These are the activations of a small neural network, seen along a few directions. Each row is one input.
In each table, some parts of the input vary, and every possible input appears once, in random order.
A made-up example of a description, with smaller parts first: one of 6 places along a line, together with either a single point or one of 9 places around a ring or (one of 3 separate values, together with one of 5 places around a ring).
Shared parts are said once, and a part with two or three values counts as separate values.
In the rows, 128 means zero.

Other details of the inputs vary at random and push rows far along two fixed directions, the same in every table; ignore that.

Table:
row 1: [100 112 154 137 127 157  92 153 104  89 188 133 182]
row 2: [152 193 149  95  92 133 130 122 157 179  67 102 120]
row 3: [100  91 105 180 191 108 139 130  87  92 151 150 122]
row 4: [117 118  90 137 168  72 126 138 144 147 109  97  99]
row 5: [127  88 110 181 190  85 155  96  94 103 132 158 166]
row 6: [155 157 156  99 108 145 138 117 136 152  44  83 130]
row 7: [107 139 137 150  77 135 101 114  97 138 171 195 151]
row 8: [163 178 148  92 104 137 112 125 190 140  80  88  98]
row 9: [119 111  73 154 146  46 140 101 131 136 150 155 153]
row 10: [159 130 142  72 110 186 164 148 135 170 100 101  77]
row 11: [196  85  93  91 182 116 185 109 173 122 100  92 110]
row 12: [ 87 126 150 104  95 150  56 157 117 115 188 122 173]
row 13: [ 71 159 180 122  85 226  97 173  89 135 154 131 136]
row 14: [130 113 104 166 147  94 156 112 120 108 118 144  77]
row 15: [164  78  88 106 166 109 183 107 128 161 124 121 152]
row 16: [183 168 180 128 118 178 138 124 142  89  83 126 100]
row 17: [ 65 156 121 123  69 133  87 165 112 148 196 170 117]
row 18: [125  96  70 155 151  53 120 109 166  98 171 143 136]
row 19: [ 59 126 139 115 101 155  68 173  87 143 174 124 144]
row 20: [156 154 178 127 122 181 157 112 129 141  52 100 136]
row 21: [153 111 120 155 136  90 142 104 150  83 136 152 110]
Each input here is: one of 3 separate values, together with either a single point or one of 6 places around a ring.
Changing only the choice among 3 separate values turns row 13 into row 1. The same change can be made to row 19. Which row results? -> row 12
Which other rows does row 18 become when the choice among 3 separate values takes its other values? List them by row number. -> row 9, row 17

Table:
row 22: [139 186 202 114  75 223 118 139 128 120  85 130  99]
row 23: [173 105 124 156 177 112 183  97 130 103  80 121 106]
row 24: [165 123  92 151 166  54 169  84 160 127  65 112 100]
row 25: [137 164 177 117 120 170 126 137 133 122  79 106 113]
row 26: [145 189 167  98  68 163 115 128 159 152 109 139 109]
row 27: [127  69  88 151 174  90 150 111 100 112 165 150 167]
row 28: [175  92 114 162 185 101 192  89 133  97  71 115 104]
row 29: [126 193 210  97  63 219 102 154 127 135  85 116 110]
row 30: [ 96  81 104 180 183 103 115 125  93  83 181 153 162]
row 31: [159 163 147  96  86 149 130 130 165 139  99 118 102]
row 32: [ 68  97  99 118 107 107  70 153 102 132 236 158 172]
row 33: [171 100  95 131 190 103 182 103 145 129  72  90 126]
row 34: [ 89 171 185  88  26 231  69 170  76 158 210 193 174]
row 35: [140 163 163  87  83 200 129 136 130 155 103 114 129]
row 36: [114  90  85 153 158  56 126 108 139 117 167 146 153]
row 37: [131 161 147 130 114 148 144 136 141 124  87 116  77]
row 38: [149 184 150 114  84 133 125 117 149 153  84 134  99]
row 39: [152 104 113 137 178 103 163 113 143 121  73  75 122]
row 40: [ 82  76  75 136 151  75 105 142 112 140 195 133 149]
row 41: [ 82 110 104 128 103 109  73 152 109 128 237 172 179]
row 42: [ 84  85 103 149 161 100 100 145  93 123 193 125 184]
row 43: [134 165 148 131 119 147 143 138 140 126  89 117  77]
row 44: [174 104  86 122 186  66 174 100 169 123  77  84  94]
row 45: [ 61  98  95 125 114 108  71 166  94 153 232 155 164]
Describe the family of inputs behind these rows. -> one of 2 separate values, together with either a single point or one of 5 places along a line or one of 6 places around a ring
Which other rows does row 36 become when the place on the line of 5 takes its other values? List them by row number. -> row 24, row 31, row 32, row 40
List by row number the other rows that have the choice among 2 separate values in common with row 25. -> row 23, row 26, row 30, row 33, row 34, row 38, row 41, row 42, row 43, row 44, row 45
